Each row has a name. Each question is about the rows just above it. Places in a row count from 0.

Q438: [127 112 108 123 107 107 151  72 111 141 133 141 143 136 130 143 140 122
 151 155 128 121 115 178 152 124 100 185 135  73 120 166 117 147 104  77
 118 126 123 136 145  88  95 118 112  89 152  89 174 141  89  81 152 141]
Q252: [137  66 156 131  84 126 160 127  85 141 121 125 143 120 113 188 181  89
 134 162 155  99 115 172 152 138 112 212 122  92 161 175 108 166 129  82
  92 127 123 136 162  98 120 126 140 105  99  81 140 141  83  81 152 107]
Q877: [148 105 148  99 118 107 132 109 117 137 114 141  99 144 130 161 149  89
 126 119 134 127  93 197 143 145  70 132 135  66 128 172 100 117 124  99
 102 124 115 131 145  68 103 157 126 122 125  65 127 128 101  95 117 107]
Q670: [148 105 148 115 129  99 132  90 104 120 102 149  99 152 113 152 157 114
 130 162 123 138 115 197 143 173  88 199 148  54 145 166 108 166 109  82
  92 123 108 142 145  68  86 102 144  89 134 105 161 165  72 101 126  99]
Q654: [116  86 116 107 118 111  84  81  98 137 127 183 108 120 107 152 165 138
 122 155 160 116 115 191 170 110 112 185 142  79 178 175  58 147 129  93
 118 120  94  96 158 137  52 134 116  94 134  89 174 145  95 115 100 132]
Q709: [ 84  99 108 131 118 107 113 136 124 132 102 133 134 128 142 125 173  89
 130 133 144 127 104 210 126 145  76 225 175 105 120 175 125 153  99  82
  87 127 108 113 175 127  78 149 126 105 108 105 140 153  60 136  92  91]
Where does [127 112 108 123 107 107 151  72 111 140 133 141 143 136 130 143 140 122
 151 155 128 121 115 178 152 124 100 185 135  73 120 166 117 147 104  77
 118 126 123 136 145  88  95 118 112  89 152  89 174 141  89  81 152 141] differ from Q438, and what was there? | 9, [141]
Changed Q670: [148 105 147 115 129  99 132  90 104 120 102 149  99 152 113 152 157 114
 130 162 123 138 115 197 143 173  88 199 148  54 145 166 108 166 109  82
  92 123 108 142 145  68  86 102 144  89 134 105 161 165  72 101 126  99]. Place and old value: | 2, [148]
Changed Q438: [127 112 108 123 107 107 151  72 111 141 133 141 143 135 130 143 140 122
 151 155 128 121 115 178 152 124 100 185 135  73 120 166 117 147 104  77
 118 126 123 136 145  88  95 118 112  89 152  89 174 141  89  81 152 141]. Place and old value: | 13, [136]
One entry of Q877 was changed: [148 105 148  98 118 107 132 109 117 137 114 141  99 144 130 161 149  89
 126 119 134 127  93 197 143 145  70 132 135  66 128 172 100 117 124  99
 102 124 115 131 145  68 103 157 126 122 125  65 127 128 101  95 117 107]. Where, and from what? | 3, [99]
One entry of Q670 was changed: [148 105 148 115 129  99 132  90 104 120 102 149  99 152 113 152 157 114
 130 162 123 138 115 197 143 173  88 199 148  54 145 166 108 166 109  82
  92 123 108 142 145  68  86 102 144  89 134 105 160 165  72 101 126  99]. Where, and from what? | 48, [161]
Changed Q709: [ 84  99 108 131 118 107 113 136 124 131 102 133 134 128 142 125 173  89
 130 133 144 127 104 210 126 145  76 225 175 105 120 175 125 153  99  82
  87 127 108 113 175 127  78 149 126 105 108 105 140 153  60 136  92  91]. Place and old value: | 9, [132]
Where does [148 105 148 115 129  99 132  90 104 120 102 148  99 152 113 152 157 114
 130 162 123 138 115 197 143 173  88 199 148  54 145 166 108 166 109  82
  92 123 108 142 145  68  86 102 144  89 134 105 161 165  72 101 126  99] differ from Q670, and what was there? | 11, [149]

Q763: [136  95 191 148  99  87 193 120 117  36 152 150 116 161 147 109 164 137]
Q510: [157  83 212 155  98  74 155  34 111  78 159 165 114 168 163  58 137 166]
Q181: [157  83 212 155  98  74 155  34 111  78 139 184 107 152 149 113 155 148]
Where does [137  95 191 148  99  87 193 120 117  36 152 150 116 161 147 109 164 137] differ from Q763, and what was there? | 0, [136]
One entry of Q510 was changed: [157  83 212 155  98  74 155  34 112  78 159 165 114 168 163  58 137 166]. Where, and from what? | 8, [111]

Q566: [178 112 105  74 150 113 113 148 126 183 137 165 148 184  76]
Q417: [132 155 149 138 125 135 122 153 149 140 119 129 119 145 138]
Q964: [107  76  84 180 179 128 158  39  55  48 196 146 180  67 156]
Q631: [ 73 220 217 154  27 152 101 207 216 130  26  39  25 115 179]
Changed Q631: [ 73 220 217 154  27 152 101 207 216 131  26  39  25 115 179]. Place and old value: | 9, [130]
One entry of Q417 was changed: [132 155 149 138 125 135 122 153 150 140 119 129 119 145 138]. Where, and from what? | 8, [149]
Changed Q417: [132 155 149 138 125 135 122 153 149 140 119 129 119 146 138]. Place and old value: | 13, [145]
Where does [107  76  84 180 179 128 158  39  54  48 196 146 180  67 156] differ from Q964, and what was there? | 8, [55]
Where does [178 112 105  74 150 112 113 148 126 183 137 165 148 184  76] differ from Q566, and what was there? | 5, [113]
One entry of Q964 was changed: [107  76  84 180 179 128 158  39  55  48 196 146 179  67 156]. Where, and from what? | 12, [180]
One entry of Q964 was changed: [107  76  84 180 179 128 158  39  55  48 196 147 180  67 156]. Where, and from what? | 11, [146]

Q681: [135 184 125 155 145 145 126 130 137  95 167 114 128 141 135 143 156 108
  97 127 108 140 137 143 119 171]
Q625: [180 147 124 138 104 120 137 150 139 186 115 111 123 113 119  81 127 127
 125 146 138 110 158 141 164  98]
Q752: [ 49 101 138 124 101 135 120 101 151  63 151 138 105 122 115 142  79 138
 139 102 185 129 131 136 113 216]
Q992: [171 155 120  89 114  69 125 142 121  81 125 117 136 108 127 114 108 153
 179 158 105 143 143 134 142 197]
Q38: [167 148 140 211 106 131 145 110 121 120 125  93 131 119 131  89 132 144
 184 148  56 150 131 118 138 137]
Q727: [150 103 146 158 165  89  96 118 182 143 184 100 134 136 123 129 129 120
 127 127 122 121 123 136 128  90]
Q772: [132 172 143 195 105 124 126  87 143 103 206 124 135 147 142  88 106 110
 137 106  72 130 110 125  75 169]
Q78: [111 142 124  91  96  96 143 153 140 146 133 133 123 151 126 175 168 127
  95 142 175 128 149 125 135 117]
Q121: [181 144 125 179 111 182 138 119  76 163 105 121 116 138 148 163 172 111
 163  87 121 121 101 131 141 103]
Q56: [160 148 128 168 119 110 136 141 130 171 146 132 122 172 127  75 135 130
 143 144 138 146 123 122  85 126]
Q91: [164 122 126 167 152  91 147 105 129 114 131 155 134 119 135 119 163 130
  95 133 105 141 130 128 110 133]
Q309: [112  56 138  63 143 136 100 140  90 122  70 134 124 136 134 120 130 161
  98 156 147 122 136 138  88 182]
Where does [164 122 126 167 152  91 147 105 129 115 131 155 134 119 135 119 163 130
  95 133 105 141 130 128 110 133] differ from Q91, and what was there? | 9, [114]
One entry of Q727 was changed: [150 103 146 158 165  89  96 118 182 143 184 100 134 136 123 129 129 120
 127 127 122 121 123 136 129  90]. Where, and from what? | 24, [128]
Where does [110 142 124  91  96  96 143 153 140 146 133 133 123 151 126 175 168 127
  95 142 175 128 149 125 135 117] differ from Q78, and what was there? | 0, [111]
Changed Q309: [112  56 138  63 143 137 100 140  90 122  70 134 124 136 134 120 130 161
  98 156 147 122 136 138  88 182]. Place and old value: | 5, [136]

Q157: [153 114 148 132  81  55 132 122 159]
Q288: [ 39 191 135 136  38 122 139  83 132]
Q889: [ 65 161  99 135 159 118 132  98  57]
Q277: [123 131 150 144 113 100 196 170 103]
Q225: [140 117 145 145 134  37 163 168 125]
Q298: [119 162 157 148 116  61 162 169 148]
Q462: [138 156 138 122  84  37 139 123 154]
Where does [ 65 160  99 135 159 118 132  98  57] differ from Q889, and what was there? | 1, [161]
Changed Q277: [123 132 150 144 113 100 196 170 103]. Place and old value: | 1, [131]
Changed Q277: [123 131 150 144 113 100 196 171 103]. Place and old value: | 7, [170]
Changed Q462: [138 156 138 122  85  37 139 123 154]. Place and old value: | 4, [84]
Where does [138 156 138 121  84  37 139 123 154] differ from Q462, and what was there? | 3, [122]
One entry of Q288 was changed: [ 40 191 135 136  38 122 139  83 132]. Where, and from what? | 0, [39]
Changed Q225: [140 117 145 145 133  37 163 168 125]. Place and old value: | 4, [134]

Q413: [156 103  74 145  77  77 106 136 158  95 152 138  95 128 144 176 147  85]
Q108: [126 147 147 154 149 154 114 110 121 135 114 139 140 111 110 109 106 120]
Q191: [139  90 127  83 109 132 137 118  97 113 152 117 146 192 101  95 149 108]
Q916: [100 163 130 119 147 121 105 146 104 143 116 141 118  93 138 131 120 148]
Q387: [ 91 116 110 136 117  72  97 123 145 125 138 106 117 113 151 127 155 133]
Q257: [141 120 186  94 144 179 202 139 135 117 114 153 169 172  98 125 122 117]
Q293: [128 144 159 119  94 114 167  89 113 133 130 170 138 120 108 196 143 142]
Q810: [121 153 189 158 171 123 153 143 143 148 162 138 117 118 143 115 112 145]
Q737: [ 91 116 110 136 133  72  97 123 145 125 138 106 117 113 151 127 155 133]
Q629: [ 86 105  85 104  96 140 108 133  96 147 101  80 142 131 136 115 120 116]
One entry of Q413 was changed: [156 103  74 145  77  77 106 136 158  96 152 138  95 128 144 176 147  85]. Where, and from what? | 9, [95]
Where does [ 91 116 110 136 117  72  97 123 145 125 139 106 117 113 151 127 155 133] differ from Q387, and what was there? | 10, [138]
Changed Q191: [139  90 127  83 109 132 137 118  96 113 152 117 146 192 101  95 149 108]. Place and old value: | 8, [97]

Q607: [160 156 151 133 130 153  88 144 151  58 104  74  44 121 206  45]
Q565: [ 86 140 185 160 100 132 150 137  68  87  85 123 115 104 147  95]
Q166: [131 170 187 103 131 102 150 169 182 145 130 122 166 124 180 173]
Changed Q607: [160 156 152 133 130 153  88 144 151  58 104  74  44 121 206  45]. Place and old value: | 2, [151]
Where does [160 156 151 133 130 153  89 144 151  58 104  74  44 121 206  45] differ from Q607, and what was there? | 6, [88]
Changed Q607: [160 156 151 132 130 153  88 144 151  58 104  74  44 121 206  45]. Place and old value: | 3, [133]
One entry of Q565 was changed: [ 86 140 185 160 100 132 150 137  68  88  85 123 115 104 147  95]. Where, and from what? | 9, [87]

Q962: [196 115 221 178  96  29 169 112 156 177 200 217 163 224 213 171  79 116
 209]
Q764: [192 190 111  81 167 127 122 201  68 214 205 193 113  62  77 129  47  78
 150]
Q963: [ 36 186 183 137 194 152  78 202  58 106 159 179  68  87  61 127 173 197
 208]
Q613: [ 47 143 201 123  67 195 192 146  58  56 163  35 186 157  75 204 141 154
  86]
Q433: [ 55  28 219 156  65  72  53 179 224  48 225 151 118 102 211  84  48 159
  89]
Q493: [195 120 171  29 152 177 170  83  65  39  32 158 205 138 135  71 152  87
 173]
Q548: [ 41 182 144  98 101 165 219  92  40 199 179 115 195  37 147 125 118 201
  89]
Q597: [182  38 142 172 140 115  64 154 149  30 123 161 195  56  53 120 138  89
  77]
Changed Q962: [196 115 221 177  96  29 169 112 156 177 200 217 163 224 213 171  79 116
 209]. Place and old value: | 3, [178]
Changed Q493: [195 120 171  29 152 177 170  83  65  39  32 158 205 138 135  71 152  87
 172]. Place and old value: | 18, [173]
One entry of Q433 was changed: [ 55  28 219 156  65  72  53 179 224  48 225 151 118 102 211  84  48 158
  89]. Where, and from what? | 17, [159]

Q411: [149 140  62 151 218 183]
Q23: [117  73 140  65 217 196]
Q593: [138  69 159 161 133 122]
Changed Q593: [139  69 159 161 133 122]. Place and old value: | 0, [138]
One entry of Q593 was changed: [137  69 159 161 133 122]. Where, and from what? | 0, [138]
Where does [117  73 140  64 217 196] differ from Q23, and what was there? | 3, [65]

Q446: [179 161 194  49  54 103]
Q639: [139 170 122 176 132  59]
Q50: [117 112 109 145 106 119]
Q365: [159 101  86 183 161  90]
Changed Q365: [159 101  86 183 161  89]. Place and old value: | 5, [90]
One entry of Q365 was changed: [159 101  86 183 161  91]. Where, and from what? | 5, [90]
Changed Q446: [179 161 194  49  54 104]. Place and old value: | 5, [103]
One entry of Q446 was changed: [179 161 194  48  54 103]. Where, and from what? | 3, [49]
Where does [139 170 122 176 131  59] differ from Q639, and what was there? | 4, [132]
One entry of Q365 was changed: [159 101  86 184 161  90]. Where, and from what? | 3, [183]

Q514: [ 54 129 162  97 102 134 149 184 132 158 154]
Q34: [ 88 141 166 108 103 125 123 166 175 144 118]
Q642: [ 40 133 193  83  87 130 146 191 145 155 165]
Q855: [ 40 133 193  83  87 130 146 207 132 171 156]
Q100: [ 66 145 163 108  98 129 125 195 201 162  99]
Where does [ 40 133 193  83  87 130 146 191 146 155 165] differ from Q642, and what was there? | 8, [145]
One entry of Q514 was changed: [ 54 129 161  97 102 134 149 184 132 158 154]. Where, and from what? | 2, [162]
One entry of Q34 was changed: [ 88 142 166 108 103 125 123 166 175 144 118]. Where, and from what? | 1, [141]
Where does [ 65 145 163 108  98 129 125 195 201 162  99] differ from Q100, and what was there? | 0, [66]

Q357: [139 142 145 145 178 162 114 121 108 140 139 111 136 155 162 182 156 164
 144 124 187 157 198  59  84 104 150 168  90 192 169 159 116  95 138 182
 149 128 123 178 135  85 126 163 132  86 128 118  83 104]
Q924: [159 123 128  81 144 168  91 137 145 103 142  84 207 154 182 161 173 134
 138 145 143 177 181 104 114  98 111 132 121 181 153 169  99 166 113 157
 174 120 149 182 192  78 161 115 127 108 135  79 152 160]
Q261: [111 177 137 120 150 165 178 136 116 149 129 116 134 154 157 196 156 168
 133 157 174 135 210  79 130  85 173 132  97 152 138 155 143 101 128 171
 132 107  86 191 123  61 101 151 129  97  89 103 115 111]
Q801: [ 87 121 102  66 151 131 180 155 150 116 116  83 142 129 161 139 187 189
  94 205  86 104 160  99 193  93 145  90  81 150 139 100 156 101 110 149
 137 118  96 170 146  54  87 101 148 136  82  81 196 152]
Q85: [ 80 165 194  63 215 148 208 144 148 116 104  87 191 137 185 143 129 133
 131 199 121  80 160  50 123 139 147 104  30 182 147 123 130 123  75  75
 137  85  80 169 145  59 131  81 105 115  56  65 134 148]
Q903: [113 137 119  43 155 137 111 137 133 149 160 109 144 114 148 151 146 154
 104 186 142  97 139 104 149  86 171 115 124 146 160 138 160 106 138 171
 130 116 119 162 136  83 128 137 121  90 106 115 127 122]
Q511: [155 108  96  51 189 160  98 117 153 118 143 149 148 131 183  95 157 178
  77 165 192  58 122 115 218  61 164 104 133 158 206  87 174  70 135 221
 144 137 143 168 100  97 111 112  92 141 123 105 156 134]
One entry of Q801 was changed: [ 87 122 102  66 151 131 180 155 150 116 116  83 142 129 161 139 187 189
  94 205  86 104 160  99 193  93 145  90  81 150 139 100 156 101 110 149
 137 118  96 170 146  54  87 101 148 136  82  81 196 152]. Where, and from what? | 1, [121]
One entry of Q903 was changed: [113 137 119  43 155 137 111 137 133 149 160 109 144 114 148 151 146 154
 104 186 142  97 139 104 149  86 171 115 124 146 160 138 160 106 138 171
 130 116 119 162 136  83 128 137 121  90 106 115 127 121]. Where, and from what? | 49, [122]
Where does [139 142 145 145 178 162 114 121 108 140 140 111 136 155 162 182 156 164
 144 124 187 157 198  59  84 104 150 168  90 192 169 159 116  95 138 182
 149 128 123 178 135  85 126 163 132  86 128 118  83 104] differ from Q357, and what was there? | 10, [139]
Changed Q85: [ 80 165 194  63 215 148 208 144 148 116 104  87 191 137 185 143 129 133
 131 199 121  80 160  50 123 139 147 104  30 182 146 123 130 123  75  75
 137  85  80 169 145  59 131  81 105 115  56  65 134 148]. Place and old value: | 30, [147]
One entry of Q261 was changed: [111 177 137 120 150 165 178 136 116 149 129 116 134 154 157 196 156 168
 133 157 174 135 210  79 130  85 173 132  97 152 138 155 143 101 128 171
 132 107  86 191 122  61 101 151 129  97  89 103 115 111]. Where, and from what? | 40, [123]
Changed Q511: [155 108  96  51 189 160  98 117 153 118 143 149 148 131 183  95 157 178
  77 165 192  58 122 115 218  61 163 104 133 158 206  87 174  70 135 221
 144 137 143 168 100  97 111 112  92 141 123 105 156 134]. Place and old value: | 26, [164]

Q497: [136  98 107 100 176  43]
Q715: [168 200 127 137  51 140]
Q88: [157  44 125 143 164  77]
Q620: [ 74  84 149 132 199  64]
Q281: [174  69 116  95 163  92]
Changed Q281: [174  70 116  95 163  92]. Place and old value: | 1, [69]
Changed Q88: [157  44 125 144 164  77]. Place and old value: | 3, [143]
Where does [136  98 107 101 176  43] differ from Q497, and what was there? | 3, [100]
Changed Q620: [ 74  85 149 132 199  64]. Place and old value: | 1, [84]
One entry of Q88 was changed: [157  44 125 143 164  78]. Where, and from what? | 5, [77]

Q303: [119 132 133 140 131 133 121 130]
Q66: [139 130 123 116 138 133 133 128]
Q444: [132 135 143 123 106 122 133 128]
Q453: [120 132 145 155 150 125 165 115]
Q648: [109 130 123 116 138 133 133 128]
Q2: [145 130 128 108 121 133 181 123]
Q712: [135 138 136 149 131 128 125 121]
Q976: [145 132 156 132 106 142 165 128]
Q880: [109 118 136 153 102 115 201 124]
Q735: [143 115 111 138 148 109 121 121]
Where does [143 115 111 138 148 109 122 121] differ from Q735, and what was there? | 6, [121]
Where does [132 135 143 123 106 122 134 128] differ from Q444, and what was there? | 6, [133]
Changed Q735: [143 115 111 138 148 108 121 121]. Place and old value: | 5, [109]
Changed Q735: [143 114 111 138 148 109 121 121]. Place and old value: | 1, [115]
One entry of Q66 was changed: [139 130 123 116 139 133 133 128]. Where, and from what? | 4, [138]

Q845: [ 81 120 118 213]
Q118: [ 89 114 138 213]
Q240: [ 72 120 136 219]
Changed Q240: [ 72 119 136 219]. Place and old value: | 1, [120]
One entry of Q118 was changed: [ 88 114 138 213]. Where, and from what? | 0, [89]

Q138: [129 129 138 118 131 147 110 125 137  96 139 148 174 139 152 131 149 149
 141 123  82 103 119 211 130 125 125 148 139 105 101 140  89  89 138 101
 156 157 158 112 125  98]
Q856: [145 142 119 121 118 133 139 155 117 165 107 118  83 122  92 116 112 154
 133 125 164 131 128  40 170 119 128 118 122 149 140 127 172 164 119 131
 105 107 105 146 135 138]
Q407: [163 161 125 100 118 166 115 182 124 144 103 144 118 136  94 115 133 151
 161 115 123 104 117 101 215  99 126 146 136 126 104 147 151 134 125 116
 133 131 129 131 130 100]
Q35: [147 145 135 105 126 163 106 154 134 108 125 153 162 141 131 125 149 149
 156 118  86  96 115 187 172 110 125 155 141 106  93 149 105  98 135 124
 155 154 155 115 126  89]
Q536: [ 95 101 136 148 139 104 132  74 136  98 154 124 162 127 169 141 135 151
 106 134 108 133 131 192  57 153 128 123 127 123 137 115  89 104 136 116
 140 140 139 116 125 133]
Q451: [109 113 139 133 135 125 120  95 138  93 149 137 174 134 165 137 144 149
 123 130  90 116 125 212  87 140 126 137 134 112 118 128  82  92 139 131
 151 152 152 112 125 114]
Q170: [157 155 121 108 117 152 127 175 119 158 101 132  96 130  87 114 122 153
 150 118 147 116 121  61 203 106 128 133 130 139 122 139 167 152 121 120
 118 117 115 140 132 118]
Q701: [128 125 119 136 121 112 148 128 118 161 119 108  81 117 107 121 106 154
 114 132 173 145 135  41 126 133 128 105 117 153 156 116 164 166 119 122
  97 103 103 147 135 156]
Q307: [ 89  97 132 158 141  89 142  68 132 112 151 112 142 121 161 143 124 152
  96 137 132 148 136 155  46 158 130 111 121 136 155 106 107 122 132 129
 127 125 122 123 126 152]
Q46: [159 157 130  98 121 170 107 175 129 126 112 152 142 140 110 119 143 150
 163 116 101  96 114 147 204 101 126 154 140 113  93 151 129 114 130 121
 147 144 144 123 128  90]
Changed Q35: [147 145 135 105 126 163 106 154 134 108 125 153 162 141 132 125 149 149
 156 118  86  96 115 187 172 110 125 155 141 106  93 149 105  98 135 124
 155 154 155 115 126  89]. Place and old value: | 14, [131]
Where does [145 142 119 121 118 133 139 156 117 165 107 118  83 122  92 116 112 154
 133 125 164 131 128  40 170 119 128 118 122 149 140 127 172 164 119 131
 105 107 105 146 135 138] differ from Q856, and what was there? | 7, [155]

